Each row below holds a small network's activations on one record, seen along a few directions.
Records have a field called Kasil. Each example row is followed by its value.
The largest differences between rows may come from other fields.
In the rows, zero is written as 500.
Random noise pushes rows far along 21 fixed directions. That doesn't count. These rows show it; they differ only by the noise:
[682 635 492 417 394 584 369 400 403 267 476 237 393 501 270 521 448 515
 328 746 449 455 433 514 415 651 581 338 546 910 626 449 390 403 310 302]
[730 587 451 542 493 465 548 538 452 358 292 587 451 539 426 319 695 477
 492 657 554 258 399 563 482 425 445 405 471 670 438 394 614 467 581 529]
[407 637 441 573 494 423 694 381 359 440 340 565 577 646 411 632 300 577
 589 395 473 576 598 436 488 509 402 316 335 459 743 547 385 459 566 422]
[419 574 374 587 354 571 473 239 565 540 576 427 660 490 529 567 202 307
 263 708 507 522 604 524 509 483 576 510 714 715 557 653 312 401 252 454]
[836 422 461 535 485 444 359 260 471 512 623 397 545 349 414 596 455 371
 492 629 472 507 579 515 475 462 484 263 320 530 345 444 404 509 422 521]
[714 291 379 462 486 697 344 839 621 464 561 489 460 209 609 546 192 440
 410 451 313 268 570 616 794 445 495 506 362 429 321 603 539 568 738 321]
[424 560 384 602 403 648 354 510 442 336 428 613 633 496 443 394 545 646
 331 246 504 507 360 244 492 337 504 530 844 388 266 570 440 707 498 388]
[638 439 504 570 551 344 481 390 262 660 520 664 361 574 544 697 541 728
 602 439 587 753 421 532 189 439 413 456 405 511 498 396 446 454 706 658]
[536 389 257 368 212 530 440 494 725 583 473 398 710 536 477 415 541 576
 611 539 469 348 442 348 571 387 288 657 606 455 532 411 655 566 565 758]
[411 239 402 358 286 146 402 476 489 476 557 500 703 353 350 560 547 661
 672 636 582 256 650 581 457 452 420 586 265 298 722 523 255 455 517 575]
[335 679 457 815 488 312 522 257 462 638 545 623 529 348 815 558 570 308
 617 603 609 671 682 413 348 323 538 408 558 532 456 517 294 522 518 537]
[665 567 630 560 372 532 370 235 601 406 462 138 683 445 277 418 700 630
 431 300 509 512 592 222 547 521 729 648 442 509 383 393 512 678 265 554]
[643 650 393 453 507 498 570 538 426 414 506 601 376 516 379 215 451 649
 501 496 625 378 590 593 555 335 362 661 542 785 526 435 626 538 535 547]
[612 460 419 688 539 623 550 431 512 475 395 533 607 463 480 475 407 321
 540 399 422 411 456 394 557 430 396 342 379 421 237 511 567 571 633 438]
[209 451 359 672 483 364 522 438 536 256 224 406 555 368 439 340 688 614
 558 641 486 275 584 548 341 413 464 577 368 596 602 544 600 384 351 382]
[603 583 435 533 542 545 340 648 285 475 571 534 370 490 393 482 442 385
 395 490 454 474 256 618 381 409 617 780 573 616 310 509 645 323 455 475]
[379 581 349 551 563 360 462 466 388 377 295 296 501 439 386 561 520 585
 465 507 488 563 402 534 370 318 486 410 263 334 545 447 645 509 405 374]
[342 574 522 454 555 482 311 624 413 571 681 409 353 339 628 674 653 599
 704 452 404 531 423 583 399 520 697 773 438 499 626 457 548 448 526 458]
[425 379 564 374 488 503 398 420 381 475 809 357 510 517 354 489 459 547
 527 413 627 401 385 570 345 619 454 586 438 398 410 366 398 701 576 410]
[697 439 473 472 438 549 372 593 552 382 645 564 438 550 695 610 327 558
 339 372 246 500 779 613 559 632 544 526 685 439 500 603 576 384 410 617]
[673 430 614 504 591 249 476 564 334 612 512 574 409 415 545 558 472 372
 440 593 633 497 539 729 435 474 534 392 434 267 300 436 431 460 644 551]
[756 794 419 398 463 646 393 540 649 297 719 318 403 540 713 566 434 361
 406 502 256 493 668 515 682 576 575 312 506 587 652 397 658 590 341 465]
[493 545 566 433 360 393 479 603 446 144 591 286 284 711 415 535 426 336
 363 579 525 517 504 455 244 703 361 359 475 513 565 564 434 488 423 471]

[551 453 532 373 342 423 436 505 793 484 434 454 726 543 522 591 704 580
 289 567 605 546 440 312 614 447 639 438 512 283 661 492 390 648 344 581] -> u5
[396 416 428 324 592 707 548 564 716 765 353 396 624 448 271 451 344 517
 506 531 412 659 420 405 715 520 491 762 640 621 575 513 753 252 279 475] -> u1
[452 310 334 491 512 615 469 464 482 397 352 183 514 463 319 559 416 639
 540 477 345 310 381 608 459 462 386 567 237 439 465 595 745 519 518 488] -> u7
[412 629 545 639 712 488 575 593 438 335 289 695 579 524 520 384 678 608
 465 337 397 415 517 566 566 531 730 472 398 438 580 350 629 412 428 250] -> u2
[603 364 438 571 602 740 460 427 738 353 539 477 688 594 425 405 596 351
 473 375 247 401 469 372 561 627 520 518 411 500 370 431 803 407 231 468] -> u2
[552 624 455 612 284 656 480 458 658 682 633 496 603 573 729 442 457 273
 395 500 554 528 441 341 554 428 618 781 732 688 387 503 486 590 537 712] -> u1
[350 296 498 469 713 604 590 359 577 554 642 614 517 627 572 551 390 612
 250 486 607 484 501 829 425 510 515 636 493 452 527 640 616 516 338 545] -> u4
[536 579 276 309 431 601 376 668 567 382 433 287 507 333 371 499 373 611
 423 532 421 292 500 604 787 272 537 621 418 471 608 688 640 607 395 477] -> u11
[626 238 456 491 454 547 272 442 544 450 387 447 623 470 523 757 563 702
 193 632 366 540 280 558 363 597 698 314 468 456 532 436 429 408 398 360] -> u5
[447 443 462 850 519 615 643 474 474 392 290 551 512 622 563 483 368 449
 375 299 453 403 581 481 447 433 538 747 478 541 323 798 642 451 524 596] -> u9
[554 560 678 339 477 577 487 491 615 546 773 574 667 725 642 512 540 434
 453 304 377 465 621 499 669 821 672 543 730 308 578 315 500 546 400 583] -> u12
[520 341 598 217 531 423 654 661 511 417 545 636 388 767 366 653 360 713
 383 400 681 518 464 625 519 541 272 411 359 203 705 712 418 641 623 606] -> u14
[476 778 175 467 448 823 312 381 419 441 812 530 569 623 716 591 529 313
 559 559 226 342 196 594 488 441 502 454 806 599 504 448 666 550 416 502] -> u6
[531 321 484 652 559 551 468 553 558 539 683 722 355 512 798 662 387 412
 480 420 421 675 574 481 368 515 406 449 462 530 384 650 462 463 615 586] -> u3
[303 453 555 485 443 440 579 472 319 537 355 367 519 657 415 461 270 553
 350 511 491 510 553 665 371 728 532 638 750 499 502 493 511 293 463 501] -> u1
[375 524 413 518 625 379 556 591 530 393 470 567 597 502 452 448 570 362
 696 442 357 474 565 443 541 501 456 441 186 356 638 402 653 383 365 402] -> u12
[317 594 378 515 566 434 439 530 637 280 537 387 458 569 469 472 714 469
 414 522 531 593 353 422 293 330 508 652 309 483 631 500 766 493 164 466] -> u11
[608 671 619 617 486 540 473 458 524 408 603 436 530 554 519 446 526 414
 379 335 488 558 536 379 520 540 710 608 409 573 455 397 501 581 407 427] -> u14
[722 628 460 344 439 409 642 495 600 472 572 680 513 619 424 486 560 553
 824 499 490 592 684 246 636 526 231 252 309 636 856 359 421 521 573 597] -> u14
[322 354 597 493 453 366 551 674 548 548 551 423 501 479 622 494 398 523
 495 485 626 517 573 509 427 634 511 525 308 394 596 306 359 594 741 349] -> u2
[441 395 621 602 590 400 428 441 527 482 337 256 470 361 392 494 742 464
 579 483 505 622 446 367 343 489 547 498 368 350 293 458 616 478 394 491] -> u8
[265 488 398 512 508 331 534 849 592 322 465 801 387 483 735 488 505 455
 604 482 371 643 663 365 442 491 271 296 553 344 691 560 477 347 539 378] -> u13
[540 473 449 453 701 545 425 596 466 561 578 562 392 284 601 669 653 623
 846 514 246 380 483 708 572 530 606 514 151 575 683 431 636 359 569 394] -> u10
[553 585 651 415 489 288 550 436 207 415 565 605 441 640 208 398 431 696
 406 482 758 655 438 497 285 590 486 445 465 674 642 227 216 488 546 286] -> u8
[473 585 413 625 459 303 307 627 230 202 592 661 371 442 621 443 662 580
 551 423 375 387 679 570 323 457 577 609 653 493 483 556 486 394 436 493] -> u9
[660 611 661 572 495 530 614 448 415 341 296 560 381 526 422 524 666 547
 551 527 524 374 570 458 553 539 522 338 516 628 496 714 377 511 574 556] -> u4
[392 537 278 496 318 299 551 363 458 537 239 326 599 627 529 516 475 622
 420 763 495 464 475 656 348 420 450 494 512 601 730 371 624 331 432 670] -> u3
[434 429 449 363 490 318 496 453 346 400 709 672 606 580 346 182 542 651
 447 492 783 338 473 604 395 465 346 478 520 498 486 198 363 710 562 409] -> u3
[594 400 609 418 469 648 418 315 584 516 577 469 458 550 579 467 613 875
 229 479 644 520 517 596 453 558 594 511 762 643 481 510 416 724 435 615] -> u13
[525 643 298 472 599 642 441 584 480 581 305 662 562 500 590 613 452 658
 479 356 270 694 431 445 678 319 525 432 768 377 536 531 711 410 440 503] -> u8
[656 625 403 597 629 433 533 406 426 625 277 431 646 493 380 332 650 446
 531 380 547 510 356 482 592 210 552 521 277 307 249 274 832 614 464 641] -> u12
[585 836 548 438 443 779 497 433 281 634 673 325 366 599 485 562 200 570
 486 267 484 673 401 433 595 542 588 566 672 718 490 442 420 706 670 462] -> u13
[670 890 702 364 540 637 598 414 390 457 550 556 493 717 264 471 531 528
 544 266 492 608 525 342 734 607 616 489 721 570 586 553 455 527 361 535] -> u6
[328 651 566 328 434 380 519 577 621 466 709 388 513 604 603 273 705 384
 711 461 457 446 689 447 522 702 445 616 746 387 585 257 659 513 364 629] -> u10
[577 434 559 568 595 697 577 254 443 550 428 374 520 388 431 322 493 536
 604 531 481 244 598 654 595 626 460 378 595 670 239 459 534 612 585 473] -> u10
[604 414 457 350 587 390 541 652 414 570 626 653 326 538 251 421 328 545
 590 490 583 652 487 571 438 421 278 708 362 623 544 515 607 275 487 573] -> u6
[589 581 299 548 505 542 368 428 434 541 594 706 489 486 676 675 620 512
 663 528 262 528 472 528 467 383 490 464 637 540 559 602 574 367 450 676] -> u7
[392 630 471 558 412 540 479 418 623 351 765 404 546 496 597 338 569 473
 431 458 637 298 565 515 486 412 615 768 378 653 575 467 484 765 410 469] -> u11
[186 460 477 532 552 515 414 354 186 499 479 457 469 424 425 636 402 744
 542 485 393 484 466 713 322 594 571 540 695 510 544 639 378 378 478 340] -> u7
[454 427 403 546 453 748 470 665 675 234 456 410 479 427 252 258 395 543
 333 361 581 490 415 162 565 364 367 657 493 725 377 634 553 680 436 230] -> u9
[525 677 678 482 524 550 514 556 445 682 458 260 347 498 597 554 427 582
 319 461 619 720 421 543 495 553 738 617 554 600 494 309 527 590 627 429] -> u4
[615 734 309 573 327 480 375 749 374 364 361 337 387 355 403 361 275 516
 412 352 385 534 593 397 655 206 551 789 553 573 375 648 651 467 468 564] -> u5

Here are new rows. What is Kasil for each?
[750 550 496 630 343 609 567 450 643 542 552 629 704 636 632 400 560  95
 590 631 394 304 426 362 563 654 494 390 528 697 410 279 492 400 631 553] -> u6
[424 504 389 535 348 384 510 458 614 436 535 508 614 460 749 575 469 505
 592 563 369 475 727 460 517 562 419 235 461 424 700 389 368 528 551 434] -> u10
[487 515 344 533 375 391 430 522 390 808 189 490 584 308 407 561 384 591
 430 678 606 751 346 399 493 233 528 535 666 582 462 453 398 347 591 503] -> u4
[223 711 503 329 666 556 621 610 514 467 713 583 466 541 297 368 390 395
 517 483 712 507 372 503 586 424 480 675 398 600 719 512 468 583 380 230] -> u11
[517 531 553 565 516 369 495 692 593 517 385 296 346 400 671 517 478 509
 522 397 442 685 700 454 523 447 567 624 322 405 498 464 690 476 536 577] -> u8
[465 556 481 482 387 409 527 451 411 459 462 482 526 578 517 675 318 498
 409 614 473 555 537 542 446 574 518 314 473 525 731 550 274 403 490 431] -> u13
[387 344 530 601 608 444 573 685 607 457 312 625 542 477 696 658 655 492
 427 627 537 319 424 631 482 507 654 502 279 384 660 564 495 451 605 368] -> u9
[595 375 623 406 398 670 381 458 628 534 829 402 525 591 744 371 561 695
 308 397 541 324 562 655 482 744 677 727 713 617 416 250 511 754 567 568] -> u10
[633 441 477 266 549 193 459 645 442 653 596 714 472 616 492 587 574 499
 262 771 793 576 263 770 390 330 555 556 448 335 636 396 470 423 450 654] -> u5
[775 592 419 434 666 436 361 253 563 642 673 479 590 405 501 567 728 442
 465 640 504 577 430 649 541 311 663 448 354 475 483 306 661 494 176 606] -> u10
[530 395 489 458 496 459 681 477 520 443 550 610 490 698 406 312 394 348
 597 598 499 348 635 582 461 665 254 497 461 655 539 476 594 335 467 623] -> u12
[591 420 491 310 595 441 384 583 396 628 633 511 414 452 515 603 592 701
 689 415 479 612 354 541 412 534 402 359 384 318 505 198 579 597 725 458] -> u11
[658 387 733 421 559 407 662 586 492 478 292 558 508 564 119 445 542 290
 567 658 605 468 369 383 524 698 407 293 358 513 453 491 385 297 533 420] -> u5
[379 634 751 602 725 470 628 363 402 619 370 446 464 369 415 593 473 506
 444 430 687 536 656 620 637 432 789 635 434 418 454 805 370 546 393 474] -> u11
